Each row below holds a small network's activations on one input, seen along a few directions.
In each table, some parts of the input vary, and every possible input appears once, in random order.
A made-up example of a description, with smaller parts first: one of 6 places along a line, together with either a single point or one of 9 places around a ring or (one of 3 separate values, together with one of 5 places around a ring).
Shared parts are said once, and a part with two or three values counts as separate values.

Other details of the inputs shift rows strongly along two fixed directions, in all tables alike. That doesn't count.

Table:
row 1: [ -6 -22 -20 -19   3  13 -17 -28 -25  30   4 -37  46]
row 2: [-27  -9 -29 -14 -23  -5 -12  17 -29  23 -23 -12  10]
row 3: [-62  13  30  27 -25  69  61   8  45 -35 -62  88  22]
row 4: [ 58  26  37  -4  34 -20 -22 -15 -25 -35  38  29 -72]
row 5: [-17 -18  -6  -9  -2 -18  -2  -6 -18  12  -2 -49  41]
row 6: [-15 -20 -18 -16   1   3  -3 -26 -20  32  10 -41  41]
row 7: [-76  -8  30  16 -26 103  77  -9   5 -49 -41  98  35]
row 8: [ 20  18 -15 -43 -29 -16   0  35  16  31 -18 -39  17]
row 9: [-57   2   9  31 -22  99  69 -15  29 -26 -51  89  22]
row 10: [-10  -8   1  -3  -4 -16   4  14  -7  16 -10 -60  29]
row 11: [  3  -7   1 -18   3   6   5 -14 -24  23  -8 -54  43]
row 12: [ 34  11  41  20  29 -36 -24   4   1 -41  63  23 -54]
row 13: [ 31  20  46  28  20 -18 -10  10   7 -43  35  29 -50]
row 14: [ -8   8  -9  -7  -9 -26 -22  39  12  31 -30 -44   7]
row 15: [-85 -12  24  27 -43  76  74  29  16 -54 -56  99  17]
row 16: [ 33   1  31  23  38 -34 -16 -42  10 -28  74  22 -30]
row 17: [ -9  -9 -23   9  -1 -14  -1   6  14  32 -12 -53  19]
row 18: [ 37  13  26  38  35 -14  -4 -35  30 -27  42  30 -34]
row 19: [ 73  27  13   1  12 -22  -6  -5  29 -22  59  27 -55]
row 20: [-47   1  33  15 -23 108  58 -10   2 -45 -54  86  37]
row 21: [-14 -23 -38   2  -7 -27  -9   8   3  26 -10 -37  15]
row 22: [-67  13   0  35 -44  93  60  26  21 -35 -84 121 -11]
row 23: [-26 -23 -19  -1 -16 -18   0  12  -6  18  -5 -26  19]
row 24: [ 45  35  35   6  26 -18 -21   8  17 -23  19  51 -59]
row 25: [ -8  -3 -28  10 -11 -20 -19  25   5  32 -24 -45   2]
row 26: [ 12 -10 -26  -7   7  18 -15 -25  -7  37 -16 -43  38]
row 27: [-21 -18  -5  -8  -3 -18   2  12 -11  14   3 -54  31]
row 28: [  6   2  -2 -22   5  20 -11 -10   3  31 -28 -30  44]
row 29: [ 52  27  43  14  26 -18 -15   0 -10 -42  37  45 -61]
row 30: [ 61  24  46   2  50 -15 -15 -36  25 -14  55  18 -27]
row 31: [-27 -14 -23  -1 -16 -24 -21  22 -13  24  -3 -40   9]
row 32: [  6  -7 -48 -30 -29 -16   0  17   2  25   1 -33  13]
row 33: [ 19   7 -11 -38 -33 -12   9  30 -13  15  -8 -47  20]
row 34: [ 41  14  19  -8  -1 -14   3  -5  14 -35  68  48 -45]
row 35: [-24 -10 -50 -21 -14   4 -11   3 -28  27 -38 -12  -5]
row 36: [-24 -19 -33   7  -2 -10  -1 -17   4  19 -11 -30  32]
row 37: [ 43  24  12  12  28  -2 -16 -19   0 -22  21  52 -76]
row 38: [ 48   2  14  17  51 -13 -14 -56  12 -19  73  25 -31]
row 39: [ -8  -9 -47 -10 -10 -19 -24  12 -20  30 -21 -25   1]
row 40: [  6  -4 -18 -43 -32 -15   5  28 -18  13   5 -41  23]
row 41: [ -9   2  -3  -9   0 -20  -4  20  21  32 -19 -52  25]
row 42: [ 53  11  47  22  32 -38  -9  -6   8 -37  52  15 -45]
row 43: [ -1 -19  -7 -25   5  14 -13 -19 -33  18  -1 -43  51]
row 44: [-21 -20 -34   4   0 -19  -4   0   8  27  -1 -46  22]
row 45: [ -2  -1  -7 -10  -7 -28  -9  27  16  31 -28 -43  19]
row 46: [-69   3  15   0 -36  82  53  17 -19 -48 -60 105 -14]
row 47: [ -9 -11 -24  11 -12 -12   2  15  12  25 -27 -30  12]
row 48: [-20 -14 -39   5 -10 -25 -22  19  -1  26 -13 -38   4]
row 49: [-21  -7 -17 -20 -20  -4  -8  26 -37  12 -27 -19  14]
row 50: [ 24  13  18   1  23  -7 -18 -23 -18 -32  42  59 -69]
row 51: [-27 -21 -17  -2  -6 -18  -3   3  -3  25   8 -48  26]
row 52: [ -6  -7   0  -3  -3 -15   1  -4 -14  14 -15 -55  39]
row 53: [ 56   1  13  14  52  -1 -28 -58   7 -22  66  30 -25]
row 54: [ 59  36  34 -10  39 -25 -31  -9   5 -18  29  37 -77]
Each input here is: one of 6 places around a ring, together with either a single point or one of 8 places along a line.
Changing only the place on the ring of 6 turns row 49 into row 39. The same change can be made to row 15. Which row results? -> row 21
Which other rows agree with row 19 in the place on the ring of 6? List them by row number. -> row 9, row 17, row 18, row 22, row 25, row 26, row 37, row 47
A walk changes only the place on the line of 8. It starts at row 28 and steps to row 30. List the rest of the walk in order. -> row 3, row 41, row 45, row 14, row 24, row 54
Which other rows does row 11 become when the place on the line of 8 takes its other values? List them by row number. -> row 4, row 10, row 13, row 20, row 29, row 42, row 52

Table:
row 55: [-10  16 -19 -25 -45  41  23  34  16  14 -42  16  26]
row 56: [ 29  11  64  63  49 -34   7 -10  63 -39  55  13 -14]
row 57: [ 12   6  19  52  23  -8  14 -20  83  -9  24  22  -2]
row 58: [-21 -11  -3  11   2   6   2  -2 -19  -9  18  21 -33]
row 59: [ 30   3 -12 -24   2 -79 -42  30 -36  48 -12 -96 -14]
row 60: [-58 -11 -32 -21 -38  75  33 -22  -7  32 -73   8  71]
row 61: [  0  11  13  22  10  -6 -20  14 -10 -20 -17   6 -20]
row 62: [-20  10  -2  12  -2  52  14  -5  11  -6 -31  61 -30]
row 63: [-25  -8  -4  34 -11  14   4  13  -2 -38   4  60 -37]
row 64: [-71  -9   2 -15 -31  65  34  -5 -26  10 -73  -9  80]
row 65: [-12 -10 -21  -6   4  30  -5 -15  -1  16 -33  25  14]
row 66: [  1   5  12  -6 -29  11  19  26   8 -29  30  40  -9]
row 67: [  1 -35 -34 -26  -3  -1   3 -22 -40  27  19 -68  47]
row 68: [ 48  -2  -9 -15  21  12  -3 -45  -8  17  21 -18  11]
row 69: [ 34  11 -28  10  13 -22 -41  -3   0  16  -2 -11 -31]
row 70: [  9   1 -18  -3  -6 -56 -18  16 -14   4  25 -13 -39]
row 71: [ 10 -29 -31 -35   7 -38 -33 -38 -43  39  40 -88  45]
row 72: [ 46   6   3 -44  -8 -52 -35  36 -23  42  13 -97  27]
row 73: [-24  14 -21 -23 -39  34  32  30  24   2 -54  30   7]
row 74: [-59 -30 -20   1 -14  35  16  -5 -17  -3 -24  29  24]
row 75: [ 14   3  35   0  18  32  18 -24 -15 -26   8   7  18]
row 76: [ 48  33  57  -6  25 -31  -6   8  18 -44  44  26 -57]
row 77: [ -1 -12 -36 -39 -29 -45  -7  29 -14  23   4 -60  11]
row 78: [  9  21  50  23  34   8  -6  -7  -5 -37  18  46 -50]
row 79: [-11  17 -26  -5 -21   0   7  23   8  19 -44  21 -22]
row 80: [-14 -14  21  57  14 -22  20 -11  64 -31  51  18   2]
row 81: [ 34   3  41   8  51 -21 -31 -25 -15 -18  31  13 -22]
Changing only one part turns row 68 into row 67. The same change can be made to row 65. Which row results? -> row 74
What is each input in this table made of? -> one of 3 separate values, together with either a single point or one of 8 places along a line
A walk changes only the place on the line of 8. It starts at row 75 and steps to row 64. List the rest of the walk in order. -> row 81, row 78, row 61, row 59, row 76, row 72

Table:
row 82: [ 88   5  21  15  77 -75 -77 -49  13  12 105 -44 -28]
row 83: [ 76   4  39 -24  65 -71 -53 -39 -20  -6 112 -37 -37]
row 84: [ -4  12 -45 -42 -23  13 -20  20 -33  34 -56  -9 -10]
row 85: [-15 -13 -17 -29 -32  15  21   2  -9  19 -15 -31  64]
row 86: [-31  -8 -22   8 -20  -8 -15  28  22  34 -37 -27  25]
row 87: [-29   9  40  38 -11  34  32  25  -1 -71 -15 101 -41]
row 88: [-23  15  21  48 -12  22  31   3  23 -53   8  96 -60]
row 89: [-41 -35 -51   6  -7  13  11 -10   1  28 -21 -28  39]
row 90: [  5  28  51  26 -14  57  51  25  36 -57 -13  88 -32]
row 91: [-11  -6  -7 -17 -20  38  22   4  -9  20 -33 -46  56]
row 92: [ 88  18  38   5  73 -64 -44 -56  17   1  75 -46 -24]
row 93: [-15   1   6  44   4  15  24   1  47 -50  12  91 -54]
row 94: [  7  27  52  34  14  18  34   2  52 -40 -12  77 -36]
row 95: [  3  -7 -43 -44  -8  25 -22 -19 -50  43 -38 -23  18]
row 96: [-32  -5 -10 -37 -23 -20  -4  39 -18  25 -19 -43  16]
row 97: [-40 -21 -36   8 -15   8  10 -12 -24  28 -14 -30  30]
row 98: [-24 -26 -16  -7  -7  -2  -9  -2 -48  11 -20 -48  40]
row 99: [ -2   1 -21 -31 -39 -19   8  38   0  23 -18 -42  33]
What is each input in this table made of? -> one of 2 separate values, together with either a single point or one of 8 places around a ring
